Small tables with named rows and columns. After each table, cells are looked up by row and column.

Table rof
|  | raziful | zuso | ligi | fazas | movu |
|---|---|---|---|---|---|
| kog | 191 | 78 | 103 | 55 | 128 |
| netosod | 197 | 93 | 95 | 81 | 109 |
| reger | 153 | 109 | 98 | 74 | 119 |
| lod | 232 | 80 | 100 | 32 | 101 |
| silusot | 247 | 77 | 76 | 36 | 126 |
| gul | 192 | 87 | 95 | 73 | 97 |
| mir | 153 | 105 | 95 | 50 | 134 |
| rut | 177 | 105 | 115 | 91 | 113 |
| pida | 204 | 92 | 106 | 51 | 113 |
| mevim | 224 | 86 | 89 | 48 | 121 |
| mulitar | 169 | 97 | 120 | 92 | 104 |
| vas | 231 | 63 | 71 | 57 | 116 |
| ror | 188 | 115 | 117 | 70 | 127 |
| fefifed | 207 | 80 | 85 | 42 | 104 |

kog, movu => 128
silusot, zuso => 77
gul, ligi => 95
ror, ligi => 117
mevim, ligi => 89
mulitar, raziful => 169
mir, raziful => 153
mevim, fazas => 48
reger, zuso => 109
silusot, ligi => 76
reger, raziful => 153
mir, fazas => 50

lekubav
|  | fod | fek | nido | bena | zevev | dagut | nukal | rim | bepo |
|---|---|---|---|---|---|---|---|---|---|
| pag | 1.6 | 0.0 | 2.6 | 6.5 | 3.3 | 0.5 | 2.9 | -6.1 | 2.8 |
| vit | -2.2 | 0.7 | -2.1 | -3.2 | 0.5 | -0.9 | -6.7 | 2.5 | 7.4 |
| lun | -3.9 | 0.8 | -3.1 | -3.0 | -3.0 | -4.1 | -1.2 | 2.4 | 7.4 |
| ves | -3.3 | -3.2 | -7.1 | -4.2 | -1.9 | -4.5 | 3.2 | 3.9 | 5.5 |
| fifu | 2.5 | 0.7 | -1.5 | -2.4 | 5.2 | 2.8 | -8.1 | 1.5 | 4.8 |
| dage | -3.3 | -5.2 | -5.4 | 1.0 | -1.9 | -1.9 | 7.5 | 0.0 | 4.7 |

ves, rim -> 3.9
dage, nido -> -5.4
ves, nukal -> 3.2
lun, dagut -> -4.1
lun, nido -> -3.1
lun, nukal -> -1.2
pag, bena -> 6.5
fifu, rim -> 1.5

zetevo
cols = siz, kobaban, bivov, denip, donid, mafe, buf
lun: [65, 72, 43, 53, 51, 64, 27]
mib: [52, 58, 41, 46, 56, 67, 27]
seg: [72, 77, 48, 62, 36, 55, 25]
kab: [22, 12, 54, 39, 42, 21, 80]
kem: [57, 58, 48, 53, 42, 47, 43]
zezav: [69, 76, 44, 55, 48, 60, 30]

What is the mafe of lun in zetevo?
64
What is the donid of mib in zetevo?
56
What is the buf of kem in zetevo?
43
What is the siz of seg in zetevo?
72
What is the bivov of kab in zetevo?
54
What is the kobaban of lun in zetevo?
72
What is the mafe of kem in zetevo?
47
What is the siz of kem in zetevo?
57
What is the mafe of zezav in zetevo?
60
What is the mafe of mib in zetevo?
67
What is the denip of lun in zetevo?
53
What is the donid of seg in zetevo?
36
What is the buf of mib in zetevo?
27
What is the donid of lun in zetevo?
51
Which row has the largest bivov? kab

zutaze
|  | gavuva | zono | lipe | zeg | vap | nakaseb |
|---|---|---|---|---|---|---|
| fef | 1.4 | 0.0 | -1.9 | -0.2 | -5.3 | 2.3 |
| batono | 8.8 | 0.7 | 0.5 | -1.5 | 2.0 | 3.3 |
| kav | 1.7 | 2.7 | 4.4 | 4.5 | 6.6 | 4.3 |
| zedim | 1.5 | -1.1 | 0.6 | 3.8 | 3.9 | -1.4 |
| tufetu | 1.9 | 1.6 | -0.6 | 1.5 | 2.8 | 4.1 |
| vuv | 4.2 | -1.3 | 5.6 | 4.3 | 2.8 | -1.8 |
| soki | -2.0 | 0.1 | -1.1 | 5.6 | 1.3 | 2.8 |

What is the gavuva of kav in zutaze? 1.7
What is the zeg of kav in zutaze? 4.5
What is the zono of zedim in zutaze? -1.1
What is the vap of zedim in zutaze? 3.9
What is the gavuva of tufetu in zutaze? 1.9
What is the gavuva of batono in zutaze? 8.8
What is the zeg of fef in zutaze? -0.2
What is the nakaseb of tufetu in zutaze? 4.1
What is the zeg of zedim in zutaze? 3.8
What is the zeg of batono in zutaze? -1.5
What is the lipe of kav in zutaze? 4.4
What is the vap of tufetu in zutaze? 2.8
What is the zono of soki in zutaze? 0.1
What is the zeg of vuv in zutaze? 4.3
What is the gavuva of zedim in zutaze? 1.5
What is the lipe of soki in zutaze? -1.1
Row with the largest gavuva: batono

pepup =
columns: melodam, folena, bef, benet, pasokib, sed, rano, simes
zal: [116, 47, 147, 181, 88, 140, 141, 203]
bedaba: [138, 190, 121, 157, 127, 117, 229, 138]
kef: [138, 205, 117, 193, 123, 106, 200, 135]
konetol: [155, 206, 96, 84, 99, 122, 240, 100]
takugo: [134, 67, 118, 108, 71, 152, 194, 181]
zapege: [138, 165, 71, 11, 92, 130, 167, 81]
teg: [108, 204, 134, 179, 182, 84, 78, 96]
zum: [120, 44, 163, 183, 115, 131, 88, 185]

zapege, bef: 71
teg, pasokib: 182
teg, melodam: 108
konetol, folena: 206
bedaba, melodam: 138
zum, rano: 88
teg, benet: 179
zum, folena: 44
takugo, simes: 181
zal, sed: 140
zum, pasokib: 115
teg, simes: 96
kef, sed: 106

gim:
	nasunum	zer	sefame	desaso	gar	dep	riv	bas
baditez	66	104	172	100	86	188	131	189
bur	51	184	92	161	185	166	180	106
pote	161	175	205	197	212	92	50	160
tunekal	99	114	72	101	132	62	173	74
doduta	43	81	67	208	121	87	45	55
bof	178	208	196	151	55	163	184	132
sovota	91	98	121	86	45	83	90	54

sovota, dep: 83
sovota, nasunum: 91
doduta, riv: 45
baditez, riv: 131
sovota, desaso: 86
doduta, zer: 81
doduta, bas: 55
baditez, desaso: 100
bof, sefame: 196
pote, riv: 50
tunekal, gar: 132
bur, nasunum: 51
pote, nasunum: 161
pote, sefame: 205
tunekal, riv: 173
baditez, bas: 189
pote, desaso: 197

dolef
|  | vutagil | sur | rarid | fidalin | zil |
|---|---|---|---|---|---|
| loreser | 55 | 31 | 32 | 64 | 34 |
| dof | 65 | 46 | 60 | 36 | 66 |
| dimiz | 27 | 85 | 92 | 25 | 59 |
| desusiv | 16 | 91 | 78 | 51 | 44 |

What is the fidalin of dof in dolef?
36
What is the sur of dimiz in dolef?
85
What is the zil of dimiz in dolef?
59
What is the vutagil of desusiv in dolef?
16
What is the rarid of loreser in dolef?
32
What is the sur of dof in dolef?
46
What is the vutagil of dof in dolef?
65
What is the rarid of dimiz in dolef?
92
What is the sur of desusiv in dolef?
91
What is the zil of loreser in dolef?
34
What is the zil of dof in dolef?
66
What is the sur of loreser in dolef?
31
What is the vutagil of dimiz in dolef?
27
What is the fidalin of desusiv in dolef?
51
What is the zil of desusiv in dolef?
44
What is the rarid of dof in dolef?
60
What is the rarid of desusiv in dolef?
78
What is the fidalin of dimiz in dolef?
25

suf:
|  | tivevuz | novo | far | pozo | bug | lun | vabiza | supaga | goz | gef |
|---|---|---|---|---|---|---|---|---|---|---|
| ziguma | 0.3 | 0.3 | 0.4 | 0.3 | 0.5 | 0.5 | 0.4 | 0.2 | 0.3 | 0.4 |
| rofe | 0.2 | 0.2 | 0.6 | 0.3 | 0.7 | 0.8 | 0.6 | 0.0 | 0.3 | 0.5 |
| kefevez | 0.3 | 0.3 | 0.5 | 0.3 | 0.5 | 0.6 | 0.4 | 0.2 | 0.4 | 0.4 |
| vigu | 0.3 | 0.3 | 0.4 | 0.3 | 0.4 | 0.4 | 0.3 | 0.3 | 0.3 | 0.3 |

What is the supaga of rofe in suf?
0.0
What is the supaga of vigu in suf?
0.3
What is the vabiza of kefevez in suf?
0.4
What is the vabiza of vigu in suf?
0.3
What is the goz of rofe in suf?
0.3
What is the gef of rofe in suf?
0.5
What is the bug of ziguma in suf?
0.5
Row with the largest far: rofe

